cols: R W H N T
<98>: [ 1.62,  2.83, -1.71,  2.89, -2.41]
<177>: [-4.13, -0.26, -6.73, -2.60, -0.05]
<60>: [ 1.92,  0.49,  8.50,  2.59, -1.47]
<165>: [ 1.84, -1.75,  1.67, -0.88,  2.50]
<170>: [-3.05,  2.58,  3.45,  2.36, -5.03]
<45>: [-2.70,  1.82, -6.80, -0.18, -1.99]
<196>: [-1.67, -2.37, -7.63, -4.20,  3.72]
<82>: [ 1.68, -2.44,  3.38, -1.37,  2.99]
<99>: [-3.69,  0.81, -0.82, -0.41, -2.32]
<28>: [ 0.79,  0.31, -4.28, -0.29,  0.75]
<19>: [ 5.53,  0.13, -0.06,  1.61,  2.13]
col: [-1.47,  2.50, -5.03, -1.99,  3.72,  2.99, -2.32]
T
col: [1.67, 3.45]
H
col: [-1.75,  2.58,  1.82, -2.37, -2.44,  0.81,  0.31]
W
col: [-1.47,  2.50, -5.03, -1.99]
T

cols: D P B F
<106>: [-1.20, -2.50, -0.53, -5.63]
<47>: [ 7.70, -0.95, -2.70,  4.46]
<62>: [ 2.82,  2.91, -2.06, -2.81]
col: [-0.53, -2.70]
B
col: [ 4.46, -2.81]
F

cols: M Q C X
<127>: [-3.59, -0.47,  7.30,  2.22]
<24>: [-3.64,  4.37, -1.75, -0.08]
<77>: [ 1.22,  5.08, -1.78,  0.05]
<30>: [-3.59, -0.47, -1.85,  2.22]
col: [-0.47,  4.37,  5.08]
Q
col: [ 1.22, -3.59]
M
col: [ 4.37,  5.08, -0.47]
Q
col: [ 5.08, -0.47]
Q

cols: Z S E V L A Y G
<128>: [ 6.89, -3.18, -1.22, -2.00,  2.14, -1.58, -3.38, -2.39]
<16>: [ 0.44,  0.17,  4.18,  3.01,  0.92, -0.90,  2.03,  6.59]
<25>: [-3.74, -1.09,  1.69, -2.35,  3.30, -3.23,  3.18, -0.18]
<68>: [-0.23,  0.61, -3.36,  0.36, -1.59,  1.85, -0.04, -1.70]
<14>: [-4.66, -3.39,  1.42, -1.57, -5.29,  2.17, -4.06,  1.59]
<114>: [-0.43,  0.73,  0.73, -1.42, -0.98,  2.32,  0.41, -0.76]
<110>: [-2.52, -3.55, -0.38,  2.34,  3.81, -1.83, -1.00, -1.17]
col: [ 1.69, -3.36,  1.42,  0.73, -0.38]
E
col: [-3.74, -0.23, -4.66, -0.43, -2.52]
Z
col: [-0.76, -1.17]
G

cols: fid Mas rukog korat Gom bod gif zegog
<138>: [ 4.29, -2.26, -3.22, -0.41, -3.22,  5.19,  5.53, -1.94]
<126>: [-5.17,  4.17,  4.71,  0.35,  4.57, -6.55, -6.96,  5.29]
<56>: [-0.46,  1.74,  2.11, -0.34,  2.70, -0.51, -0.37, -0.46]
<35>: [-5.25,  4.23,  4.90,  0.35,  4.80, -6.62, -7.03,  5.16]
<105>: [-5.25,  4.23,  4.90, -0.27,  4.80, -6.62, -7.03,  5.16]
<11>: [-0.84,  1.85,  2.25, -0.31,  3.25, -0.92, -0.85, -0.42]
<140>: [-5.31,  4.37,  5.03,  0.33,  4.95, -6.71, -7.10,  5.12]
<29>: [ 4.42, -2.25, -3.09, -0.43, -3.02,  5.37,  5.74, -2.39]
<55>: [ 4.40, -2.25, -3.10, -0.42, -3.17,  5.33,  5.69, -2.19]
<135>: [ 3.08, -1.68, -2.90, -0.36, -2.22,  3.69,  3.90, -0.93]
<117>: [ 3.45, -1.74, -3.22, -0.49, -2.51,  4.11,  4.42, -1.17]
<132>: [ 4.44, -2.13, -2.83, -0.46, -2.78,  5.42,  5.81, -2.68]
col: [ 5.29, -0.46]
zegog
col: [4.57, 2.70, 4.80, 4.80, 3.25, 4.95]
Gom
col: [ 5.53, -6.96]
gif
col: [ 4.29, -5.17, -0.46, -5.25, -5.25]
fid
col: [-0.37, -7.03, -7.03, -0.85, -7.10,  5.74]
gif
col: [4.71, 2.11]
rukog
col: [-0.92, -6.71]
bod

cols: resa Tiza vop petut zisi Sibe Lunu Zafi duzu gaso
<67>: [-2.89, -0.06,  0.48, -1.37,  0.55, -2.09,  0.55,  4.28,  0.29,  1.43]
<15>: [-3.13,  2.34,  6.63, -2.21,  0.15, -3.29,  1.31,  0.31, -5.94, -1.61]
<120>: [ 0.02,  1.58, -0.22,  0.44,  1.31,  2.22,  3.09,  2.14, -2.07,  1.05]
col: [0.31, 2.14]
Zafi
col: [-5.94, -2.07]
duzu
col: [4.28, 0.31]
Zafi
col: [0.55, 0.15]
zisi
col: [0.15, 1.31]
zisi

cols: zoma Vogut zet vumo sut Rem
<102>: [-0.21, -6.33,  2.61, -2.51,  1.19,  6.13]
<125>: [-5.89, -2.87, -1.13,  6.15, -2.79,  1.78]
<4>: [ 1.21, -2.99, -3.74,  1.60, -5.87,  5.57]
<148>: [-4.29, -6.67,  3.93, -3.09, -2.12, -0.83]
<130>: [-3.53, -6.38,  4.08, -3.77, -2.66, -0.51]
<107>: [-1.66, -2.55,  3.44,  1.08,  6.66,  5.21]
<88>: [ 1.76, -2.27, -0.27, -1.27, -8.18,  4.02]
col: [ 5.57, -0.83, -0.51,  5.21]
Rem
col: [-3.53, -1.66,  1.76]
zoma

cols: vinu fuded Risu Pebi Fipav
<173>: [-0.81, -5.02, -6.16, -0.57, -5.23]
<200>: [ 0.98, -4.57, -6.30, -0.56, -6.08]
<119>: [ 4.15, -2.33, -1.00,  1.07, -5.05]
<93>: [0.21, 2.28, 5.55, 1.54, 6.19]
<104>: [ 1.99,  3.06,  1.97, -1.95,  0.91]
<81>: [-0.99,  2.59,  3.75,  0.33,  0.92]
<84>: [ 0.91,  4.24,  2.75, -0.61,  0.66]
<101>: [-2.74,  7.58,  3.10,  0.56,  1.83]
<162>: [-0.92, -7.65,  0.91, -0.98,  1.72]
<171>: [-1.31,  0.39,  0.75,  0.87,  5.35]
<3>: [ 0.49, -1.42,  1.78,  0.45,  4.43]
<143>: [-0.61,  0.66, -1.08,  2.38,  0.84]
col: [ 0.33, -0.61]
Pebi
col: [ 5.55,  1.97,  3.75,  2.75,  3.10,  0.91,  0.75,  1.78, -1.08]
Risu
col: [1.72, 5.35]
Fipav
col: [ 0.98,  4.15,  0.21,  1.99, -0.99]
vinu

cols: miz divog mup ragus nafam danol
<131>: [ 8.19, -2.53, -3.43, -2.97, -3.63,  7.55]
<43>: [ 2.82, -1.33, -2.36, -1.80, -2.54,  2.10]
<13>: [-3.11,  4.02,  3.81,  3.61,  3.85, -3.45]
<100>: [-3.32, -2.16, -1.46, -2.37, -1.35, -2.91]
<40>: [-3.44,  6.72,  6.11,  6.34,  6.03, -3.99]
col: [ 2.82, -3.11, -3.32]
miz
col: [-2.53, -1.33]
divog
col: [ 2.10, -3.45, -2.91, -3.99]
danol
col: [-2.54,  3.85, -1.35,  6.03]
nafam
col: [-2.36,  3.81, -1.46,  6.11]
mup
col: [ 8.19,  2.82, -3.11, -3.32]
miz

